Each row below holds a small network's activations on one input, seen along a few directions.
Each table varies a few parts of the input and shows all the possible inputs, shuffled.
Descriptions start from the smaller parts, as in this example, which fits no table here: line(6) and (point or line(11) or (values(3) and ring(5))).
Shared parts are said once, and a part with two or three values counts as separate values.

Rows:
row 1: [-19  -3 -45  23  28  11  37   1 -22  33  33  44 -17]
row 2: [ 29 -11 -10 -16  -5  -7 -22  -1  18 -10 -19 -13   9]
row 3: [ 10 -39 -79 -15  20 -10  27   4   4  13   8   5 -17]
row 4: [  6  26  28  33   1  14  -6 -10 -16   6   9   9   3]
row 5: [-14  24  35  23   2  10   1  -1  -1  12  17   0   0]
row 6: [-21  13  30  12   5   7   2  14 -13  -6   5  29   8]
row 7: [-27  24  31   9 -14   4  10  -1  -7  -2  13  17   6]
row 8: [ 28 -12  -3 -10  -9  -3 -16 -14   0  -7 -24 -33  -5]
row 9: [ -3 -13  -6 -30 -25 -13  -2   7  19 -18 -12 -28  11]
row 10: [  3 -21  -6 -30  -5 -14 -11  16  11 -23 -23 -14   0]
row 11: [  9 -12   3 -24  -9  -8  -8 -16  13  -2 -18 -36  -9]
row 12: [  0  24  23  26  12   9 -13   2  -5   3  11  20  12]
Changing only one part turns row 1 into row 3. The same change can be made to row 12. Which row results?
> row 2
What is each input in this table made of?
> values(2) and (point or ring(5))

Rows:
row 13: [-44  22  17  23  -3  18  14   6 -11   8  17   6  -6]
row 14: [ 31 -38 -48 -60  -9 -33 -27  10  44 -16 -32 -42  -4]
row 15: [ 38 -17 -24 -50 -23 -21 -22 -17  50 -18 -25 -64  -3]
row 16: [ 21 -73 -64 -65   0 -26  14  17   1 -38 -38 -30  -3]
row 17: [ 49 -16  -6 -48 -23 -22 -40   3  25 -36 -48 -56  -9]
row 18: [ 30  -2 -29  61  38  24   4 -33 -20  37  14 -16 -21]
row 19: [ -6  21  30  10  22  -3  -1   6 -13  15  24  32  -2]
row 20: [-15  22  12  25 -10  21  12 -13 -15  15  14  33  22]
row 21: [-10  18  11  26   7  14  -6   1 -14   8   7  50  20]
row 22: [-34  21  16  25  13   8  -1  26 -14   1  16  18  -1]
row 23: [ 33  -4 -29  57  54  23 -15 -14 -23  32  10  -1 -20]
row 24: [-12  15  27  10  25   0  -1  -1  -8   9  18  36 -10]
row 25: [ 14 -70 -64 -63 -16 -23  28  -3   3 -32 -29 -45  -4]
row 26: [ 24 -56 -70 -68  -8 -32  -3  14  24 -20 -29 -32 -17]
row 27: [ 46 -13  -5 -44 -39 -20 -23 -15  26 -30 -45 -70 -10]
row 28: [-12  25  29  12   7   0  17 -14  -9  19  31  16  -2]
row 29: [ 34 -32  14 -32 -34 -15 -23 -16   6 -37 -54 -77   5]
row 30: [-26  16  18  30  10  11   6  31  -8   5  13  23  -3]
row 31: [-7 17 29 16  4  4 23 -9 -3 19 30 20 -5]
row 32: [-12  25  10  30 -10  15  11 -13 -17  12  18  32  27]
row 33: [-34  20  17  20  13  12   1  26 -12   6   6  22  -4]
row 34: [ -9  20  12  22   5  19  -6   7 -17   9   7  48  23]
row 35: [ -1  17  13  31   1  18  -2  13 -11   9  17  47  23]
row 36: [-18  18  27  11   9   3  15 -20  -4  14  26  19 -10]
row 37: [-18  19  11  30  -8  17  10 -20 -13  10  13  37  19]
row 38: [ 18 -51 -71 -64 -23 -30  12  -6  26 -13 -25 -43 -16]
row 39: [-1 14 29 12 19  2  6 12 -3 13 27 31 -5]
row 40: [-34  17  17  32  -6  14  21  11  -6   9  20   7  -4]
row 41: [-38  14  14  24  16   9   2  18 -10  -3   5  22  -7]
row 42: [ 40 -35  12 -35 -19 -17 -40   4   4 -45 -61 -64   4]
row 43: [ -9  19  14  34 -14  21  14  -7 -10  14  22  34  22]
row 44: [-38  22  17  29  -3   8  17   6 -13   7  19   5  -3]
row 45: [-15  23  29   8   7   7  17 -14  -8  22  26  19  -5]
row 46: [ 29 -35 -48 -57 -24 -31  -7  -9  46 -10 -27 -58  -3]
row 47: [-10  17  30   4  23   4   0   6 -11  13  20  33  -6]
row 48: [-44  18  14  28   0  12  16  -1  -9   4  13   9  -8]
row 49: [ -5  23  12  27   5  11  -4   7 -19   9  10  46  27]
row 50: [ 44 -19 -23 -51  -7 -23 -39   3  48 -22 -29 -48  -3]
What is each input in this table made of?
> values(2) and (point or line(6) or (values(3) and line(4)))
Change only the values(3) part in row 41. List by row number the other rows that result.
> row 21, row 24
Change only the values(2) part in row 14. List by row number the other rows that result.
> row 46

Rows:
row 51: [ 43 -60 -37 -27  19 -19  -7   5   4 -12 -33 -34   1]
row 52: [-7 21 21 41  7 19 -7  7 -5  7  3  1 -8]
row 53: [ 42 -29 -31 -41 -18 -17 -24   4  -3 -35 -52 -39 -13]
row 54: [ 12 -36 -86 -38 -14 -20  26  13  29   8  10 -21 -14]
row 55: [  5 -10  16 -66 -46 -28 -26  -5  52 -29 -44 -72 -11]
row 56: [-7  5  8 -4  4  0 -1 11  2 -2  7 47 13]
row 57: [-17   8  12   9  10   8  13 -15 -19  19  24  11  -7]
row 58: [ 54 -23  13 -58 -23 -31 -30  -2  31 -37 -30 -62   3]
row 59: [-19   7  19  23   7  12  30  -9 -15  11  15   5 -17]
row 60: [-26  12  15   3   0   8   2  17 -14  -3  11  26  18]
row 61: [  6  24   8  23  17   7 -20  -1   1  14   7  17   3]
row 62: [ 13  19   6  22  13   9 -20  -4   8  14  13  21   0]
row 63: [ -4  24  16  28  10  15 -18   3  -7  14  10   3   3]
row 64: [-14  12   9  -3   3   1   2  14  -6  -2   9  38  19]
row 65: [ 15   8  -6  13 -40  15   8 -40  -1   1 -10  -5  39]
row 66: [-25   8  16  23   8   2  25  -8 -19  12  20   5 -12]
row 67: [ -2   4   2   3  13   2  13 -19  -4  18  25  27 -10]
row 68: [-26  10  22  17  -6  13  15  22 -12  -9   5  21   7]
row 69: [ -7  22  20  40   5  12 -10   7  -7  11   9   0  -2]
row 70: [-29   9  21  17  -7   3   9  21 -15  -7   8  23  12]
row 71: [  0 -46 -72 -28  17 -10   0  -6   9 -11 -25 -32 -16]
row 72: [ -7  11   6   4  18  -2  18 -15  -9  19  17  22  -5]
What is each input in this table made of?
> point or line(6) or (values(3) and line(5))
Change only the line(5) part in row 61. List by row number the other rows that result.
> row 52, row 62, row 63, row 69
Change only the values(3) part in row 60. List by row number the other rows that result.
> row 57, row 63

Rows:
row 73: [ -5 -53 -97 -26  15  -9  51 -11   4  13  11  -6 -22]
row 74: [-23  14  37 -14   3  -9   0  25  -1  -8  14  32   1]
row 75: [-14  28  16  24 -10  17  12 -21  -1  27  30  30  19]
row 76: [ 50  -6   8 -14 -15  -4 -22 -34  13  -5 -26 -57  -3]
row 77: [ -6   1  15 -26 -21 -14 -20   5  27 -18 -18 -52 -15]
row 78: [ 0 27 11 23  1 13 -3 -1 -7 19 24 53 20]
row 79: [ -8  -1  17  -6 -26   2  -7  14  -8 -29 -26  13  28]
row 80: [-19   3  18  -5 -39   7  10  -3  -9 -24 -17 -11  18]
row 81: [ 10  -4  13 -26  -9 -17 -37  27  22 -26 -26 -28 -12]
row 82: [  9 -57 -97 -28  30 -14  31  11   5   8   4  16  -9]
row 83: [ -5  15   9  60  49  21  -5   9 -29  24  18  30  -5]
row 84: [ 59  -8   4 -15  -4 -11 -44 -23  15 -13 -36 -31   6]
row 85: [-35  19  37 -12 -10  -8  17   9  -1   4  20   7  -8]
row 86: [-12  21   8  65  35  26  17  -5 -31  29  28   4 -18]
What is each input in this table made of?
> values(2) and (point or line(6))
Changing only the values(2) part turns row 81 into row 77. The same change can be made to row 84. Which row results?
> row 76
Change only the values(2) part in row 73. List by row number the other rows that result.
> row 82

Rows:
row 87: [-32  31  22  83  21  37  33 -36 -47  43  34   9 -22]
row 88: [ 14 -44 -71 -68 -43 -26  12 -16  27 -29 -41 -31  17]
row 89: [ 59 -45 -68 -34 -26 -16 -19 -35  22 -11 -51 -42   9]
row 90: [-72  28  21  51   0  22  63 -19 -41  26  41  24 -18]
row 91: [-63  30  16  48   4  21  47   5  -2  38  57  33   4]
row 92: [ -4  31  26  69  28  32 -26  36 -34   4  13  73  21]
row 93: [ -9  31  88 -47 -69 -13 -36   3  31 -48 -33 -60  17]
row 94: [-19  37  19  83  25  32  20 -19  -6  45  52  26  -4]
row 95: [ -3  29  45  53  45  25 -16  -1 -39  17  14  67  18]
row 96: [ 37 -39 -59 -43  19 -28 -39  -1  28 -10 -46 -64 -32]
row 97: [ 65 -55 -41 -43  16 -23 -17   5  25 -16 -38 -61 -31]
row 98: [ 25 -57 -53 -69 -27 -33  17  13  16 -28 -19 -48   9]
row 99: [-35  42  26  15  12   9  26  -1  -8  35  57  73   5]
row 100: [ 20 -57 -45 -73  -7 -35  13  26  27 -25 -29 -49 -24]
row 101: [ 72 -56 -48 -37  -6 -24 -13 -11  13 -21 -30 -57  -1]
row 102: [-47  21  42  18  23  16  10  17 -34   4  27  80  23]
row 103: [-43  30  22  36   6  21   3  56 -28 -10  20  85  26]
row 104: [  8  48  28  47  33  20   0 -18 -12  51  48  63   0]
row 105: [ 35  36  92 -12 -49  -2 -66 -21  26 -41 -41 -71  10]
row 106: [ -4 -40 -62 -77  -4 -36 -11  17  35 -25 -34 -50 -29]
What is each input in this table made of?
> values(2) and (point or line(4) or line(5))
Changing only the values(2) part turns row 102 into row 95. The same change can be made to row 90. Which row results?
> row 87
Change only the line(4) part in row 96. List by row number the other rows that result.
> row 89, row 97, row 101
